Each row below holds a small network's activations on one record, seen along a few directions.
Here are examples, each followed by its value of one field, N.
Other fields move the rows too, some of them a lot.
In the rows, 500 means zero.
Random noise pushes rows far along 3 fixed directions. That doesn't count. These rows show it; they differ only by the noise:
726, 559, 402, 499, 387, 568, 597, 451, 429, 448, 573, 491, 503, 607, 641
600, 490, 350, 518, 454, 725, 538, 408, 623, 515, 546, 476, 459, 563, 614
452, 530, 439, 541, 472, 526, 470, 446, 565, 587, 510, 501, 522, 543, 543
689, 604, 468, 500, 375, 380, 573, 491, 323, 458, 551, 522, 561, 621, 603
732, 495, 322, 493, 419, 737, 589, 410, 565, 438, 562, 484, 455, 606, 653

566, 436, 402, 474, 536, 468, 449, 473, 567, 470, 382, 563, 522, 662, 454  n1
848, 460, 329, 432, 429, 674, 643, 422, 482, 336, 515, 500, 430, 666, 645  n5
650, 629, 448, 525, 373, 466, 595, 456, 390, 533, 592, 478, 523, 610, 612  n4
270, 612, 687, 615, 471, 370, 481, 535, 412, 755, 581, 385, 519, 379, 503  n11
563, 489, 490, 477, 508, 642, 554, 541, 527, 417, 507, 501, 474, 435, 534  n6
401, 524, 424, 576, 482, 818, 507, 377, 715, 689, 598, 373, 402, 471, 599  n4
508, 509, 429, 513, 493, 454, 480, 448, 550, 535, 479, 521, 549, 622, 511  n14
460, 440, 462, 466, 545, 427, 428, 488, 576, 457, 396, 591, 539, 562, 402  n8
536, 502, 402, 462, 509, 352, 448, 448, 534, 475, 390, 591, 541, 709, 419  n13
695, 609, 565, 511, 375, 415, 658, 518, 264, 529, 633, 419, 507, 515, 634  n9
299, 438, 554, 458, 605, 333, 374, 574, 529, 459, 417, 599, 548, 397, 343  n10
440, 511, 702, 539, 493, 619, 543, 609, 389, 477, 653, 401, 438, 185, 533  n12
498, 476, 524, 488, 485, 447, 496, 525, 457, 537, 507, 496, 518, 497, 491  n9
614, 521, 526, 524, 435, 637, 598, 504, 437, 518, 599, 411, 452, 471, 611  n11
705, 493, 505, 455, 448, 629, 606, 522, 403, 364, 577, 469, 434, 449, 626  n7
715, 601, 546, 440, 372, 476, 675, 571, 269, 383, 630, 424, 474, 470, 594  n2
670, 410, 393, 411, 518, 586, 508, 495, 546, 313, 431, 571, 465, 587, 530  n7
637, 657, 618, 512, 377, 558, 700, 564, 269, 497, 695, 340, 439, 380, 646  n6
647, 271, 322, 457, 600, 769, 452, 507, 718, 283, 378, 586, 454, 532, 473  n1
408, 395, 290, 494, 573, 603, 361, 396, 784, 530, 360, 612, 527, 646, 450  n4
556, 488, 504, 527, 489, 584, 520, 492, 508, 525, 537, 448, 473, 497, 573  n11
289, 584, 517, 583, 484, 573, 522, 473, 599, 715, 569, 402, 478, 428, 479  n2
560, 448, 536, 497, 520, 554, 494, 545, 482, 387, 492, 524, 488, 410, 481  n13
594, 508, 585, 501, 504, 523, 547, 566, 410, 400, 545, 481, 488, 399, 511  n13
299, 515, 625, 509, 540, 342, 393, 554, 463, 577, 451, 530, 549, 429, 377  n12
391, 611, 519, 530, 448, 417, 511, 465, 504, 638, 511, 462, 518, 558, 486  n2
242, 360, 501, 427, 634, 190, 235, 561, 579, 424, 245, 726, 615, 540, 277  n7
690, 536, 477, 496, 463, 583, 612, 463, 431, 448, 573, 451, 462, 537, 610  n3
350, 452, 481, 549, 551, 686, 483, 448, 685, 679, 535, 404, 444, 425, 536  n9
312, 488, 584, 488, 580, 291, 363, 551, 503, 510, 414, 597, 565, 409, 344  n10
413, 504, 574, 541, 492, 649, 517, 518, 519, 558, 584, 413, 448, 334, 523  n12
508, 507, 407, 508, 491, 533, 487, 417, 602, 590, 486, 501, 507, 656, 509  n14
436, 553, 572, 456, 497, 209, 453, 588, 364, 465, 418, 569, 581, 538, 424  n6
399, 488, 540, 515, 528, 444, 470, 502, 525, 518, 483, 497, 524, 487, 449  n8
467, 426, 467, 541, 573, 686, 455, 464, 679, 532, 491, 483, 467, 501, 505  n14
643, 488, 433, 476, 493, 543, 564, 487, 480, 404, 504, 524, 501, 560, 545  n3
394, 660, 707, 590, 425, 468, 605, 519, 356, 678, 663, 329, 477, 355, 564  n8
490, 473, 438, 537, 542, 674, 510, 418, 633, 561, 518, 459, 440, 487, 541  n3
662, 406, 299, 408, 522, 436, 482, 451, 562, 336, 351, 639, 529, 750, 475  n5
419, 589, 633, 555, 467, 338, 491, 542, 365, 626, 541, 448, 537, 434, 475  n1
577, 420, 339, 466, 533, 661, 511, 409, 662, 471, 444, 520, 444, 624, 535  n5
719, 380, 486, 450, 533, 635, 515, 553, 480, 230, 496, 576, 457, 405, 511  n10

Which value of N does each new row have?
796, 464, 489, 403, 451, 513, 598, 569, 316, 225, 524, 539, 489, 499, 594  n7
582, 515, 501, 479, 462, 330, 519, 513, 393, 505, 476, 537, 559, 592, 513  n9
515, 572, 540, 515, 467, 643, 596, 515, 488, 539, 604, 377, 421, 414, 587  n6
381, 479, 543, 532, 532, 460, 446, 486, 534, 620, 507, 465, 513, 453, 482  n9
593, 435, 618, 493, 492, 684, 544, 605, 412, 349, 589, 464, 440, 273, 531  n12
493, 480, 498, 499, 487, 520, 499, 471, 532, 573, 507, 448, 479, 539, 537  n9
509, 395, 360, 516, 586, 858, 498, 391, 774, 502, 499, 458, 395, 488, 547  n3
485, 494, 560, 451, 510, 369, 459, 556, 420, 421, 449, 565, 527, 475, 460  n7
500, 588, 588, 566, 426, 456, 569, 533, 363, 592, 585, 413, 507, 438, 541  n1
557, 470, 342, 496, 497, 631, 466, 403, 641, 511, 466, 542, 492, 634, 528  n4
353, 577, 647, 514, 497, 397, 489, 572, 396, 574, 521, 459, 512, 375, 458  n6
400, 519, 558, 533, 513, 376, 440, 529, 471, 586, 463, 505, 545, 480, 433  n1
691, 558, 522, 515, 393, 561, 627, 511, 360, 489, 611, 419, 466, 521, 628  n11
493, 617, 673, 539, 427, 488, 601, 559, 306, 571, 666, 374, 457, 326, 570  n12
